Read these off the table that follows. Counting starts at 1.
1) Which number is the entry at row 1, column 2?
2) Which number is the entry at row 3, column 1?
3) Which number is the entry in the top-right corner?
4) Which number is the entry at row 2, column 1?
5) Which number is the top-left entry?
6) Which number is the bottom-right entry?
7) Which number is the minimum?
[[131 148 123 116 116 131 123]
 [129 155 145 135 114 127 107]
 [124 116 115 119 137 129 145]
 [146 128 126 126 118 129 115]
 [126 120 112 115 133 128 143]
 [156 121 121 124 116 131 113]
 [111 117 126 133 152 127 156]
 [155 111 121 127 124 129 118]]
1) 148
2) 124
3) 123
4) 129
5) 131
6) 118
7) 107

M =
128  130  128  128  128  134  128  130  132  127  128  130  129  128
130  132  127  130  128  129  128  133  128  129  129  130  128  130
129  130  129  129  127  130  128  139  131  129  130  131  128  129
128  132  128  131  128  132  128  132  133  129  128  131  129  130
128  132  128  130  128  131  129  134  135  128  128  132  129  130
127  131  129  130  128  130  129  131  143  129  128  133  129  130
127  133  129  132  129  133  128  132  140  129  128  133  130  131
126  133  129  133  129  133  129  130  146  130  128  133  129  132
130  128  128  128  128  128  129  134  132  131  130  131  129  128
129  130  129  129  128  133  128  137  133  129  130  132  129  129
129  129  129  129  128  132  127  141  132  132  133  132  128  129
127  130  130  130  128  128  129  147  147  131  131  137  128  131
126  131  129  130  129  132  129  133  144  129  128  134  129  130
126  138  130  138  128  132  128  146  149  131  131  138  128  137
126  136  129  136  129  135  128  136  144  131  129  134  129  135
Rows and columns are numbered from 1.
What is the entry at row 2, column 1?
Answer: 130
The entry in row 1 and column 1 -> 128
The entry in row 3 and column 1: 129
What is the entry in row 1 and column 2?
Answer: 130
What is the bottom-left entry?
Answer: 126
What is the entry at row 1, column 3?
Answer: 128
What is the entry just right of the largest entry?
Answer: 131
The top-right entry: 128
What is the entry in the bottom-right corner?
Answer: 135
What is the entry in row 2 and column 2?
Answer: 132
The top entry of the column that holds the largest entry is 132
The entry directly above 139: 133

Read these off the row that follows.
1) Give the entry just left of 141.
2) Give the entry just left of 144.
3) Give the entry just right of 109.
[109 124 127 135 141 147 147 144 155]
1) 135
2) 147
3) 124

[[156 123 132 118 121 129 124 127 133 128]
 [151 135 130 142 130 117 123 128 126 134]
 [132 134 132 138 125 119 131 129 133 121]
 [145 132 134 126 124 114 126 127 132 129]
 [125 135 122 124 116 143 130 127 132 130]]
Rows and columns are numbered from 1.
Find the entry in row 1 and column 3.
132
The entry in the bottom-right corner is 130
Find the entry directly below the smallest entry.
143
The entry in row 3 and column 1 is 132
The entry in row 1 and column 1: 156
The entry just left of the smallest entry -> 124
The entry in row 2 and column 1 -> 151
The entry just right of the smallest entry is 126
Find the top-right entry.
128
The entry directly above the smallest entry is 119
Find the entry just right of the largest entry.
123
Find the entry just right of 122.
124
Find the entry at row 3, column 2.
134
Find the entry directly above 119.
117

[[133 115 149 118 130 146 136 119]
 [152 107 143 130 130 112 139 110]
 [115 138 117 113 142 133 140 139]
 [124 135 135 138 134 137 144 135]
 [132 146 124 142 145 127 124 144]
 [133 119 125 143 123 112 123 114]]
Indices start at 1.
Find the entry at row 1, column 2.
A: 115
The top-left entry: 133
The entry directly above 125: 124
Find the bottom entry of the column that holds the smallest entry.
A: 119
The entry just right of 134: 137
The entry in the bottom-left corner: 133
The entry at row 3, column 3 is 117
Find the entry at row 3, column 1.
A: 115
Find the minimum.
A: 107
The entry directly below the smallest entry is 138
The top-right entry -> 119
Find the entry just left of the smallest entry.
A: 152
The entry just left of 145 is 142

Questions about the array below. Counting starts at 1.
1) Find the entry at row 1, column 3.
2) Find the entry directly above the smallest entry.
3) Find the entry at row 2, column 1.
4) Find the entry in row 2 and column 2.
5) Find the top entry of the column that holds the largest entry.
6) Find the bottom-right entry.
7) Find the entry at row 3, column 1.
8) Find the largest entry.
[[110 111 152 119 121 153 105]
 [151 146 145 151 142 112 141]
 [122 104 102 105 105 147 141]
 [112 110 153 119 123 152 104]
 [111 112 152 123 123 152 105]
 [147 147 145 149 139 113 145]
 [149 144 150 150 142 128 140]
 [132 117 112 113 107 126 144]
 [107 110 151 124 120 153 105]
 [126 110 104 106 105 123 145]
 [110 112 152 121 119 154 105]
 [128 105 105 105 103 140 144]
 [124 120 152 136 130 151 110]
 [115 106 146 114 110 153 105]
 [150 148 148 151 142 118 143]]
1) 152
2) 145
3) 151
4) 146
5) 153
6) 143
7) 122
8) 154

Read these off the matrix that follows. Indices start at 1.
1) Report the entry in the bottom-left corner.
2) Report the entry just left of the smallest entry.
3) Report the entry in row 1 and column 3.
4) Report the entry in the top-right corner.
5) Report the entry in row 2 and column 1.
6) Report the top-left entry.
7) Report the entry directly above the centre entry.
8) Report the entry directly below the centre entry.
[[140 119 133 110 114 145 112 131 116 127 145 132 110]
 [112 108 130 133 122 126 120 146 125 129 128 129 140]
 [123 118 108 129 106 148 134 129 140 115 132 151 105]
 [150 110 126 150 110 106 149 138 118 145 139 118 123]
 [135 146 138 143 145 138 125 145 138 128 149 113 147]
 [131 135 117 110 139 113 110 141 142 148 122 128 136]
 [132 148 113 125 150 147 124 111 123 133 107 130 132]]
1) 132
2) 151
3) 133
4) 110
5) 112
6) 140
7) 134
8) 125

grid = [139 129 152 124 107 153 120 117]
The largest entry: 153
The entry just right of 124 -> 107

Read these off the grid that follows. Indices start at 1.
1) Give the entry in row 2 and column 1.
2) Give the entry in row 1 and column 2.
3) Give the entry directly below 146.
4) Give the entry in row 1 and column 3.
5) Give the entry directly above the smallest entry.
6) Give the entry in row 3 and column 1.
7) Give the entry in the top-right corner.
8) Give the entry just right of 116.
[[127 128 130 118 147]
 [127 125 129 120 146]
 [130 133 149 134 131]
 [131 135 151 132 133]
 [123 120 129 137 125]
 [129 128 128 116 148]]
1) 127
2) 128
3) 131
4) 130
5) 137
6) 130
7) 147
8) 148

Questions about the row below.
1) Find the entry just right of 119.
2) Find the entry just left of the centre entry.
3) Find the entry just left of the largest entry.
[130 150 105 119 158]
1) 158
2) 150
3) 119

a = array([141, 133, 130, 138, 132, 136, 158])
Which number is the entry just left of 158? 136
The first entry from the right is 158

m =
[[107 122 120 145]
 [106 117 122 143]
 [134 145 133 110]
 [139 145 115 130]
 [105 106 147 128]
 [133 147 128 107]
 [125 147 128 109]
 [136 148 113 136]]
The largest entry in the last row: 148
The entry in the top-right corner -> 145
The first entry, reading row by row?
A: 107
The entry just right of 115: 130
The last entry, reading row by row is 136
The largest entry in the first column is 139
The entry just right of 148 is 113
The smallest entry in the last column?
A: 107
The entry directly above 139 is 134
The first entry in the row that holds the largest entry -> 136

Read these off the table that follows. Rows and columns are numbered from 1.
1) Read off the entry in row 1 and column 3.
2) Read off the entry just left of 157.
3) Read off the top-right entry.
4) Read off the bottom entry of the column that holds the smallest entry.
5) Read off the entry in row 1 and column 1.
6) Read off the entry in row 3 and column 1.
7) Read off the entry directly above 147.
8) Read off the entry just left of 125.
[[140 152 105 122 140 136 157]
 [127 130 123 139 147 142 152]
 [133 131 134 128 125 131 121]]
1) 105
2) 136
3) 157
4) 134
5) 140
6) 133
7) 140
8) 128

Read these off the matrix that follows. Counting starts at 1.
1) Find the entry at row 1, column 3.
2) Find the entry in the top-left corner.
3) Find the bottom entry of the column that holds the largest entry.
4) Find the entry just right of the largest entry.
5) Find the entry in the bottom-left corner.
6) Find the entry directly below the largest entry.
7) Find the entry in the bottom-right corner.
[[127 127 132 125 130 127 124 132 132 126]
 [118 134 123 136 126 118 150  99 128 135]
 [136 128 124 129 126 135 123 135 123 128]
 [127 127 132 125 130 127 124 132 132 126]
 [127 127 132 125 130 127 124 132 131 126]
 [123 130 126 131 127 123 134 120 129 130]
 [128 128 128 128 128 128 127 129 129 128]
 [125 124 139 118 134 126 118 138 139 122]
 [126 125 135 122 132 126 122 135 135 124]
 [146 130 113 136 120 145 124 137 105 131]]
1) 132
2) 127
3) 124
4) 99
5) 146
6) 123
7) 131

Read these off the array that follows. Counting starts at 1.
1) Find the entry just right of the largest entry.
2) Find the largest entry.
3) Find the entry at row 1, column 1.
4) Find the entry directly above 112.
5) Find the bottom entry of the column that holds the largest entry.
6) Find the bottom entry of the column that holds the smallest entry.
7) Find the entry directly above the largest entry.
8) Find the entry directly above the smallest entry.
[[119 148 113 107 136]
 [146 113 119 109 107]
 [112 148 116 111 149]
 [134 150 135 136 147]
 [147 119 115 108 105]
 [141 149 144 144 140]
 [143 118 130 111 107]
 [139 149 148 143 146]]
1) 135
2) 150
3) 119
4) 146
5) 149
6) 146
7) 148
8) 147
